These are the activations of a small network on made-up records, seen along a few directions, one row for each record.
Each row is followed by the record's values for the fields Y, C, S, L, M, T, E, D.
Not every record has every field; a missing one is written none.
Other fields move the rows too, some of them a lot.
In the rows, zero is written as 500.
Strong random noise was added to every row along 6 fixed directions; ignore it. To show where, here is one row again and again, with new noise each time:
447  473  480  569  469  649  417  554  646  650  492  477  360  532  332  557  486  380
454  473  412  457  527  462  399  311  416  547  480  518  333  401  689  526  428  541
651  546  583  654  396  453  606  506  473  475  548  729  658  686  555  441  476  648
613  547  574  571  514  435  505  409  456  405  395  628  499  552  545  452  553  676
512  498  563  623  401  684  479  629  671  616  498  529  490  586  293  549  511  391
467  415  358  460  479  488  476  300  392  637  548  530  378  516  709  515  386  546
475  514  296  612  641  413  439  372  482  578  430  645  244  563  490  463  542  584
547  541  606  614  507  478  456  569  628  514  511  562  438  647  321  463  486  545

453  513  461  405  521  389  507  481  518  588  677  435  475  541  503  445  391  476 -> Y: y1 / C: c5 / S: none / L: none / M: none / T: t2 / E: none / D: none
527  465  389  430  414  479  647  402  390  608  622  532  610  559  672  467  427  535 -> Y: y2 / C: c5 / S: none / L: none / M: none / T: t2 / E: none / D: none
455  666  578  462  737  338  304  514  657  376  448  376  311  425  296  443  627  520 -> Y: none / C: none / S: none / L: none / M: none / T: none / E: none / D: none
468  471  536  464  637  280  340  396  427  377  544  467  335  560  637  452  385  672 -> Y: y1 / C: c5 / S: s2 / L: l1 / M: m2 / T: t1 / E: e2 / D: d1
500  395  588  434  447  597  486  457  417  424  370  413  526  417  593  566  500  516 -> Y: y2 / C: c5 / S: s2 / L: l1 / M: m1 / T: t1 / E: e2 / D: d1
435  481  438  433  598  340  456  493  473  489  652  420  429  588  551  451  403  545 -> Y: y2 / C: c3 / S: none / L: none / M: none / T: t2 / E: none / D: none
412  524  476  456  511  605  412  535  654  631  503  371  365  398  338  556  507  326 -> Y: y2 / C: c4 / S: s1 / L: l2 / M: m2 / T: t2 / E: e1 / D: d2
462  612  358  522  666  298  409  384  410  381  439  613  333  357  639  459  544  598 -> Y: y2 / C: c5 / S: none / L: none / M: none / T: t2 / E: none / D: none
486  429  740  369  306  648  471  681  610  508  743  240  733  606  494  565  341  368 -> Y: none / C: none / S: none / L: none / M: none / T: none / E: none / D: none
454  579  491  598  414  556  452  600  551  514  555  632  536  324  527  557  460  359 -> Y: y1 / C: c4 / S: s2 / L: l1 / M: m1 / T: t2 / E: e2 / D: d1
594  369  528  286  584  639  599  322  486  540  264  200  493  643  341  454  727  625 -> Y: none / C: none / S: none / L: none / M: none / T: none / E: none / D: none
532  428  330  439  478  679  624  329  391  592  271  486  481  440  550  527  682  516 -> Y: y1 / C: c5 / S: none / L: none / M: none / T: t1 / E: none / D: none
389  498  510  355  597  519  349  519  575  478  517  261  378  419  432  527  514  410 -> Y: none / C: none / S: none / L: none / M: none / T: none / E: none / D: none
480  507  552  488  341  547  536  537  493  570  621  546  621  383  599  541  367  393 -> Y: y1 / C: c4 / S: s1 / L: l1 / M: m1 / T: t1 / E: e1 / D: d1
494  501  620  354  590  492  395  495  510  341  432  295  501  447  471  491  582  538 -> Y: none / C: none / S: none / L: none / M: none / T: none / E: none / D: none
484  488  562  415  481  490  506  578  514  461  609  380  607  522  502  493  460  469 -> Y: y1 / C: c3 / S: none / L: none / M: none / T: t2 / E: none / D: none
540  484  671  342  564  398  441  393  496  421  493  320  468  539  503  443  468  633 -> Y: y1 / C: c5 / S: s1 / L: l1 / M: m2 / T: t1 / E: e2 / D: d2
578  576  592  579  471  335  556  566  330  241  561  712  776  422  749  475  471  591 -> Y: y1 / C: c4 / S: s2 / L: l1 / M: m1 / T: t2 / E: e1 / D: d2
467  487  562  275  587  508  378  297  515  523  375  264  306  330  481  500  534  516 -> Y: y1 / C: c4 / S: s1 / L: l1 / M: m2 / T: t1 / E: e2 / D: d2
422  348  404  400  526  603  440  519  532  613  654  288  467  713  482  526  447  434 -> Y: none / C: none / S: none / L: none / M: none / T: none / E: none / D: none
605  465  421  384  571  360  677  296  335  493  444  505  539  621  584  372  560  718 -> Y: y1 / C: c5 / S: none / L: none / M: none / T: t2 / E: none / D: none
641  365  414  516  396  837  718  420  446  591  208  493  618  626  414  539  745  544 -> Y: y1 / C: c4 / S: s2 / L: l2 / M: m2 / T: t2 / E: e2 / D: d1
537  522  499  427  525  538  566  441  539  563  413  451  490  462  362  458  598  493 -> Y: y1 / C: c4 / S: s1 / L: l1 / M: m1 / T: t2 / E: e2 / D: d1
368  529  548  533  445  391  346  610  592  564  774  511  389  475  545  530  211  390 -> Y: y2 / C: c4 / S: s2 / L: l2 / M: m1 / T: t2 / E: e1 / D: d1
443  385  253  472  599  667  546  376  557  773  318  396  241  559  277  518  640  431 -> Y: y1 / C: c4 / S: s1 / L: l2 / M: m2 / T: t1 / E: e1 / D: d2
475  437  445  506  583  358  484  514  496  530  680  456  411  784  499  447  375  596 -> Y: y2 / C: c5 / S: none / L: none / M: none / T: t2 / E: none / D: none
563  527  567  383  498  402  507  355  293  295  431  520  615  334  793  490  499  629 -> Y: y1 / C: c4 / S: none / L: none / M: none / T: t2 / E: none / D: none
343  561  295  540  780  386  340  592  636  537  519  448  227  502  251  460  599  395 -> Y: none / C: none / S: none / L: none / M: none / T: none / E: none / D: none
457  468  441  436  470  464  566  532  566  692  714  434  490  640  405  446  372  430 -> Y: y1 / C: c5 / S: none / L: none / M: none / T: t2 / E: none / D: none
421  457  434  526  589  534  337  516  609  572  538  413  291  585  397  531  485  461 -> Y: y2 / C: c5 / S: s2 / L: l1 / M: m2 / T: t2 / E: e2 / D: d2
470  558  416  410  656  268  466  459  436  433  684  462  520  556  607  410  484  569 -> Y: none / C: none / S: none / L: none / M: none / T: none / E: none / D: none
526  393  473  395  487  472  615  442  468  603  581  394  509  720  467  433  430  571 -> Y: y2 / C: c5 / S: none / L: none / M: none / T: t2 / E: none / D: none
469  481  388  514  593  432  502  508  503  527  566  481  456  650  473  462  514  530 -> Y: none / C: none / S: none / L: none / M: none / T: none / E: none / D: none
472  462  360  638  578  468  483  563  465  453  497  607  440  631  510  494  525  553 -> Y: y1 / C: c5 / S: s2 / L: l2 / M: m1 / T: t2 / E: e1 / D: d1
530  559  495  455  612  328  518  419  491  480  494  525  434  496  443  396  516  602 -> Y: y1 / C: c4 / S: s1 / L: l1 / M: m1 / T: t2 / E: e1 / D: d1
493  523  649  546  508  425  402  601  483  284  501  516  538  459  569  523  446  549 -> Y: y2 / C: c5 / S: s2 / L: l2 / M: m1 / T: t2 / E: e1 / D: d1
539  579  500  589  448  498  567  618  540  477  567  612  628  536  455  474  525  482 -> Y: y1 / C: c5 / S: none / L: none / M: none / T: t2 / E: none / D: none
549  719  526  670  699  354  468  659  607  277  366  643  485  468  256  417  741  565 -> Y: y1 / C: c3 / S: none / L: none / M: none / T: t2 / E: none / D: none

Which values does each new row have?
520  586  562  549  469  552  393  493  525  407  426  571  495  337  561  544  550  487 -> Y: y1 / C: c4 / S: s2 / L: l1 / M: m2 / T: t2 / E: e2 / D: d2
610  436  557  445  494  540  558  383  444  462  374  448  516  619  509  464  561  662 -> Y: y1 / C: c4 / S: s2 / L: l2 / M: m2 / T: t2 / E: e2 / D: d1
559  424  431  438  435  627  640  479  501  640  604  401  651  742  489  484  548  505 -> Y: none / C: none / S: none / L: none / M: none / T: none / E: none / D: none
645  590  586  580  452  467  546  435  452  390  431  674  616  509  590  459  570  645 -> Y: y1 / C: c4 / S: s2 / L: l1 / M: m2 / T: t2 / E: e2 / D: d2
426  497  458  460  526  596  424  581  546  485  509  396  530  411  474  555  568  366 -> Y: none / C: none / S: none / L: none / M: none / T: none / E: none / D: none
631  547  712  354  473  423  550  357  432  360  403  426  617  425  591  451  527  665 -> Y: y2 / C: c4 / S: s1 / L: l2 / M: m2 / T: t2 / E: e1 / D: d2
589  483  495  579  521  478  546  471  498  481  450  566  480  702  456  450  540  643 -> Y: y2 / C: c4 / S: s2 / L: l2 / M: m2 / T: t2 / E: e2 / D: d1
466  536  343  401  464  444  563  347  382  593  585  542  533  342  725  491  446  472 -> Y: y1 / C: c5 / S: none / L: none / M: none / T: t2 / E: none / D: none
471  662  661  450  430  411  425  594  568  413  651  491  615  272  560  506  399  403 -> Y: y1 / C: c5 / S: none / L: none / M: none / T: t2 / E: none / D: none
409  662  456  497  507  299  396  500  457  434  678  624  497  236  727  502  360  430 -> Y: y1 / C: c5 / S: none / L: none / M: none / T: t2 / E: none / D: none
596  614  582  554  537  460  541  544  518  343  383  583  573  489  411  441  645  595 -> Y: y1 / C: c5 / S: none / L: none / M: none / T: t2 / E: none / D: none
565  452  507  560  413  649  588  523  530  566  430  549  553  587  405  505  552  505 -> Y: y1 / C: c4 / S: s2 / L: l1 / M: m1 / T: t2 / E: e2 / D: d1
400  541  570  409  563  489  329  567  520  336  485  354  459  275  544  558  499  422 -> Y: y1 / C: c3 / S: none / L: none / M: none / T: t2 / E: none / D: none
521  588  649  386  430  446  495  473  509  448  565  440  593  369  572  490  437  490 -> Y: y2 / C: c5 / S: none / L: none / M: none / T: t2 / E: none / D: none
523  459  456  455  478  568  468  287  399  526  350  519  406  399  665  537  532  568 -> Y: y1 / C: c4 / S: s2 / L: l1 / M: m2 / T: t1 / E: e2 / D: d2
547  517  428  506  501  448  541  363  396  486  444  598  492  480  649  483  516  597 -> Y: y2 / C: c4 / S: s2 / L: l2 / M: m2 / T: t2 / E: e2 / D: d1
366  518  327  506  478  526  456  573  544  638  706  488  496  458  559  543  429  312 -> Y: none / C: none / S: none / L: none / M: none / T: none / E: none / D: none
408  524  384  614  438  579  437  563  487  519  492  637  450  314  602  600  461  359 -> Y: y2 / C: c4 / S: s2 / L: l2 / M: m1 / T: t2 / E: e1 / D: d1
364  607  537  546  560  461  304  616  626  451  491  489  317  280  403  555  468  348 -> Y: y2 / C: c5 / S: none / L: none / M: none / T: t1 / E: none / D: none
